These are the activations of a small neural network, seen along a few directions. Each row is one input.
In each table, some parts of the input vary, and every possible input appears once, in random order.
A made-up example of a description, with smaller parts first: one of 5 places around a ring, together with either a single point or one of 11 places along a line or (one of 2 separate values, together with one of 6 places along a line).
Shared parts are said once, and a part with two or three values counts as separate values.

Other details of the inputs vary at random and push rows far along two fixed directions, the same in every table; ignore that.

Rows:
row 1: 28	-32	23	-26	-42	23	-9	20	-50	51	45	34	-39	34	23
row 2: -14	3	52	0	-23	-3	-51	-21	3	-2	12	26	-6	-10	36
row 3: 5	-1	0	31	7	-4	-9	-2	21	-39	-18	-18	-2	-22	-3
row 4: -2	-38	74	-66	-15	42	-63	-37	-45	55	12	25	-6	54	60
row 5: 21	13	-31	0	-25	0	76	40	-23	45	23	33	-12	29	-34
row 6: -27	43	-36	10	15	-18	-12	-2	28	-30	-27	-22	15	-30	-25
row 7: 27	31	-107	-2	-8	-4	54	64	-18	15	1	-17	-19	0	-77
row 8: 3	-9	8	27	-4	-15	-3	17	14	-14	-11	-5	-3	-15	-2
row 9: 35	28	-46	-9	-31	43	40	63	-37	53	3	-2	-9	31	-68
row 10: 23	-15	33	-35	-18	34	6	-3	-36	54	46	20	-5	25	16
row 11: 13	2	-19	20	15	-9	-8	4	20	-29	1	-29	-11	-42	-22
row 12: -21	10	-44	11	26	-24	13	0	16	-25	-40	-11	4	-2	-16
row 13: -49	-26	57	-7	39	-13	-66	-61	27	-39	-51	-15	31	3	58
row 14: -24	30	-4	13	15	-25	4	-24	39	-39	1	-10	24	-39	4
row 15: -5	-3	-24	38	16	-33	12	2	25	-40	-21	-9	-11	-26	-11
row 16: -31	-24	50	10	33	-22	-19	-50	36	-38	-18	-10	39	-13	47
row 17: -4	3	-40	11	24	-14	27	-8	15	-30	11	-21	9	-23	-8
row 18: 19	-17	54	-26	-27	42	8	-5	-35	52	30	28	3	46	21
Each input here is: one of 3 separate values, together with either a single point or one of 5 places around a ring.
Q: The inputs of row 13 and row 16 match in every part but the choice among 3 separate values. If row 7 is changed in the same way as row 13 into row 16, which row does it become?
A: row 17
Q: Which other rows does row 11 become when the choice among 3 separate values takes its other values? List them by row number.
A: row 4, row 10

Rows:
row 19: 2	-32	84	-7	-10	26	-79	-39	-11	-6	5	10	-13	7	60
row 20: 53	88	-90	9	-73	12	102	121	-31	78	65	29	-25	-15	-121
row 21: 15	20	-14	9	-10	-2	-23	15	2	-10	17	-13	-15	-37	-20
row 22: -25	28	-28	45	4	-49	15	8	43	-48	-19	-5	9	-41	-13
row 23: -2	-49	70	-7	-16	6	-82	-36	-20	-6	4	24	-30	10	70
row 24: 1	-4	10	-75	-35	59	-39	23	-69	87	-20	30	-17	86	-1
row 25: 39	78	-74	38	-52	5	101	108	0	47	23	8	-13	-13	-114
row 26: -9	-21	-57	49	67	-52	34	-34	47	-94	-18	-47	12	-54	-1
row 27: -15	-10	-25	16	58	-30	17	-51	50	-67	6	-47	21	-52	16
row 28: -35	2	-77	-18	78	-13	23	-35	32	-52	-62	-65	39	4	-18
row 29: -2	-51	66	-14	18	15	-7	-58	-6	-2	18	6	16	23	65
row 30: -13	-20	97	-20	-41	13	-30	-11	-20	49	17	53	-1	33	53
row 31: 1	-48	81	-7	-12	12	-79	-29	-8	1	0	12	-14	7	60
row 32: -6	35	5	-72	-55	47	14	38	-73	120	-10	64	2	102	-24
row 33: -4	-18	-49	54	79	-48	33	-20	64	-97	-25	-59	29	-61	-11
Q: The inputs of row 19 and row 25 match in every part but one. If row 23 is changed in the same way as row 19 into row 25, which row does it become?
A: row 22
Q: What is each input in this table made of?
A: one of 3 separate values, together with either a single point or one of 4 places along a line
Q: Which other rows does row 27 become when the place on the line of 4 takes its other values? List them by row number.
A: row 26, row 29, row 33
Q: Which other rows does row 24 become when the choice among 3 separate values takes its other values? List them by row number.
A: row 28, row 32
